Each row below holds a small network's activations on one input, seen along a few directions.
In each table, some parts of the input vary, and every possible input appears once, in random order.
Descriptions start from the smaller parts, as in this example, which fits no table here: one of 5 places around a ring, together with either a single point or one of 9 places around a ring or (one of 3 separate values, together with one of 6 places along a line).
Shared parts are said once, and a part with two or three values counts as separate values.

Other details of the inputs vary at random and push rows far along two fixed directions, the same in every table; ignore that.
To show where, the next rows are all for the same input, with only those details redrawn:
[-10  29 -19 -11  12  14 -24   6   5  17 -17   1 -13]
[  4   4 -23  -1  25   7 -15   3  -2   8 -12 -10 -14]
[ -2 -11   8 -12  -8 -13   6  20   1 -11   9   9  17]
[ 26 -52   1   5  15 -21  17  11 -12 -22  10 -11   9]
[ -3  18 -22  -7  19  10 -20   4   3  13 -15  -5 -14]
[ -1 -10  10 -13  -9 -12   5  20   0 -11   9   9  16]
[ -7  -9  11 -17 -11 -13   3  18  -2 -12   5  12  19]
[ -4  18 -21  -7  19   9 -21   3   2  14 -14  -5 -15]

A family of inputs:
row 1: [-16  20  10 -23 -20   4  -6  15  -3  -2   8  11  21]
row 2: [ -3   5  26   4 -18  -8  15  12  13 -20   0  11   9]
row 3: [ 24 -36 -11  11  14  -4  -1 -20   0 -13   7 -24   0]
row 4: [  3  14 -11  10  16  19  -8 -22   9  -1 -14 -17 -15]
row 5: [-68  27  11  -9 -80  20  -5  21   6   7  19   9 -19]
row 6: [  0  30 -17  10  10   8 -19  -9  -1  10 -15 -15 -13]
row 7: [  0  -2  16  -7  -9  -7   9  17 -14 -13  12   0  19]
row 8: [ -7 -10  20 -13 -12  -4  10  -8  -8   0  18  16  16]
row 9: [-23  25  23 -26 -14   3   6  18   3  -1   4  25   7]
row 10: [ 27 -29 -12  19  25 -16   6   5   0 -23  -3 -23  -9]
row 11: [ 23 -37 -14   7  29 -10   7   3 -11 -11  -1 -16  -4]
row 12: [ 26 -51  11  10  14 -23  30  -2 -17  -4  13  -1   4]
row 13: [ 24 -58   3   8  14 -20  16   3  -9 -15  13  -7   9]
row 14: [  2   4  23  12 -16  -6  19  -2   2 -11   9   2  12]
row 15: [ 17  -8 -27  18  26  -3  -2  -1 -12  19 -11  -9 -13]
row 16: [  6 -12 -12  -5  28  19  -3 -27  -7  11  -1 -12 -16]
row 17: [  0  -5  19  -1 -17  -6  13   6  18 -19   2  11  10]
row 18: [ -3  -1  15  -3 -14 -17  12  22  -9  -4   2  15  17]
row 19: [  5 -14  23  -4  -2  -7  23   2 -14  -7  17   2  11]
row 20: [  3 -25  16 -17   2  -9  19   6  -2 -15  12   9   9]
row 21: [ 26 -30   1  28  11  -4  11 -27  -1  -5   6 -17  -4]
row 22: [-12  19  20   0 -32   3   0   2  23   4   2  31   9]
row 23: [ 13   5 -23  13  24   5 -11  -9  -5  -7 -13 -30 -13]
row 24: [ 15   9 -13  26  11   9   1 -13   8  15 -19  -2 -20]
row 25: [ -3  22  -8  -1  21  11  -2  -5  -5  20 -15   4 -23]
row 26: [ 14  -2 -21  12  34   2  -5   8 -11   3 -11 -17 -17]
row 27: [ 18 -15  -8  12  11  -8   4  -3 -20   8   4 -13   3]
row 28: [ 17 -39   2   4   0 -21   5   5   5 -29   3  -9   9]
row 29: [  1   1  21  11 -21  -9  16  -5   4  -2  10   5  17]
row 30: [-18  30  -9 -22  17  24 -16 -15  -2  14 -10   0 -14]
row 31: [ -7  35 -21   4   1   8 -25 -12   2  20 -16  -5  -7]
row 32: [ -5  31 -21   6   1   3 -24  -1  12  22 -20   2 -12]
row 33: [-23  28  20 -23 -26   4   3   3  -5  14   7  26  15]
row 34: [-12  29  -7 -10  24  19  -8 -10  -9  11 -12  -7 -19]
row 35: [-12  16   7  -8 -31  -2 -11   1   8   0   8  15  22]
row 36: [ 17 -19 -12   2   9  -2  -5 -11  -2 -17   0 -22   1]
row 37: [ 23 -31 -11  15  19  -8   4 -10 -18   2  12 -16   2]
row 38: [-11  23 -10  -9  13  16 -15 -12   6  30 -10  14 -19]
row 39: [-17  16  10 -14 -23  -4  -7  16   5  11   6  30  18]
row 40: [  0  -4 -13  -8  28  16  -6 -17   5  17  -8  -1 -22]
row 41: [ 16 -26 -14  18  11 -13  -6 -10   5  -5  -3  -5  -2]
row 42: [-11   4  23  -5 -27   3   6 -11  14  -9   9  13  17]
row 43: [  0  41  -4  15   1  17  -9  -4  14  15 -21   3 -24]
row 44: [-13  26 -18 -10  10  18 -24 -10   1  21  -8  -2  -7]
row 45: [-14  27  13  -9 -21  -2   2  17  -9   6   6  10  19]
row 46: [  2  -3  11   4 -16 -19   8  16   5 -14   3   9  14]
row 47: [ -6 -16  10 -10 -21 -12  -1   4  16 -15   2  15  18]
row 48: [  1  15  -9  10  10  19 -12 -20  24  12 -17  -1 -23]
row 49: [-52  -5   6   1 -64  15  14   5 -11  -8  30 -12 -11]
row 50: [  9 -10  24  10 -10  -4  22   1   1 -23   9  -5  12]
Q: Describe the family of inputs behind these rows.
A: one of 2 separate values, together with either a single point or (one of 4 places along a line, together with one of 6 places around a ring)
Q: Changing only the choice among 2 separate values turns row 2 into row 50. The same change can be made to row 40. Which row results?
A: row 16
Q: Changing only the choice among 2 separate values turns row 10 into row 23. The same change can be made to row 15. Which row results?
A: row 27
Q: Which other rows does row 24 become when the place on the ring of 6 takes its other values? List them by row number.
A: row 2, row 17, row 22, row 43, row 48
Q: Which other rows does row 21 become when the choice among 2 separate values takes its other values? List them by row number.
A: row 22

A family of inputs:
row 51: [  1  34 -24   8  17  12 -25   0   7  12 -23  -9 -16]
row 52: [ 45 -82 -13  19  41 -25  25  -1 -27 -27  14 -35  -4]
row 53: [ -5  22 -27  -3  16  15 -28   0  10  10 -22  -8 -16]
row 54: [-63  46  30 -15 -91  13  -5  11  22  -2  19  25  11]
row 55: [-26  23 -26  19  -6  35 -15 -22  -4  22   0 -26 -47]
row 56: [ 27 -24 -19  12  49   5   3 -22 -14   9  -7 -24 -19]
row 57: [-10 -10  27 -30 -22 -15   8  20  -4  -9  18  27  34]
row 58: [  2 -10  31  -1 -34 -22  20  17   8 -18  12  24  34]
row 59: [ -6  -3  33 -10 -31 -21  22  22  -2  -9  15  27  32]
row 60: [-14  44   2  -7  -4  15 -15  -7  20  14 -16  16  -5]
row 61: [ 24 -52  25   1  -6 -25  30  -4  -2 -28  20   4  29]
row 62: [ -1  18 -21  -9  21  13 -26  -8   8  15 -18   0  -9]
row 63: [ 27 -38   7  13  25 -12  25  -9 -14  -9   8 -10  -1]
row 64: [ -1  32 -25   3  25  13 -20   2  -8  21 -20 -10 -22]
Q: Describe the family of inputs behind these rows.
A: one of 2 separate values, together with either a single point or one of 6 places around a ring
Q: Changing only the choice among 2 separate values turns row 58 into row 59. The same change can be made to row 53. Which row results?
A: row 52
Q: Which other rows does row 54 become when the choice among 2 separate values takes its other values? List them by row number.
A: row 55

A family of inputs:
row 65: [-13  39  17 -34 -12   3 -17   1  24  12 -14  39  32]
row 66: [ -6  36  15   8 -27  -6   2  19  24   1 -12  25  14]
row 67: [-14  32 -17  15  -3  27 -19 -31  19  21 -12 -10 -30]
row 68: [ 24 -48  18  -7  10 -34  27  40 -24 -36  18  -5  32]
row 69: [  8 -18 -24  24  28  27  -1 -38 -16   3   2 -43 -41]
row 70: [ 18 -14 -23  41  13   1  -4 -25   7  -6  -6 -34 -30]
row 71: [ 25 -61 -17  30  12  -1  11 -25 -18 -11  18 -40 -16]
row 72: [ 26 -78  12  32 -13 -27  43   9 -24 -49  35 -39   7]
row 73: [ 10  43 -21  22  39  28 -19 -33  22  36 -36   4 -38]
row 74: [-34  25   4  -8 -54   6 -14  12   5  -2  11   7   7]
row 75: [-33  -7  10 -32 -50 -10  -4  30  -3  -9  19  21  23]
row 76: [ 34 -34  27 -12  27 -19  29  -9   2 -24   2  10  26]
row 77: [-31  53  16   1 -37  14  -6   8  24  -4  -5   6  -5]
row 78: [ 10  12 -30 -12  68  25 -23 -14 -19  23 -19 -16 -28]
row 79: [-33  36  11 -46 -21   5 -21  22  -1  19   1  36  30]
row 80: [ 18  40 -28   3  50  11 -24  -2  11  10 -42 -14 -20]
row 81: [ -2 -73  37 -22 -16 -18  41   8 -21 -31  42   6  24]
row 82: [ 24 -17 -13  29  45  -6  32 -10 -53  39  10 -23 -30]
row 83: [ 33 -22  -9  32  17 -10   4 -22  13   9  -9   1  -4]
row 84: [  1 -23  18 -26 -19 -31   7  42 -15 -20  18  20  42]
row 85: [-30  17  47  -9 -51   4  22  -5  19 -16  22  24  17]
row 86: [  5 -51 -19  -1  16  -3  -1  -9 -17   1  14 -16 -11]
row 87: [  1  29   0 -17   0  -9 -18  12  16  -2 -21  20  21]
row 88: [  6  43 -34  22  11  10 -31 -10  25  31 -35   2 -24]
row 89: [-48  40   4 -34 -33  12 -15  31   1   4   1  17   2]
Q: Describe the family of inputs behind these rows.
A: either a single point or (one of 4 places along a line, together with one of 6 places around a ring)
Q: Which other rows does row 78 become when the place on the ring of 6 takes its other values? List them by row number.
A: row 69, row 73, row 76, row 81, row 85
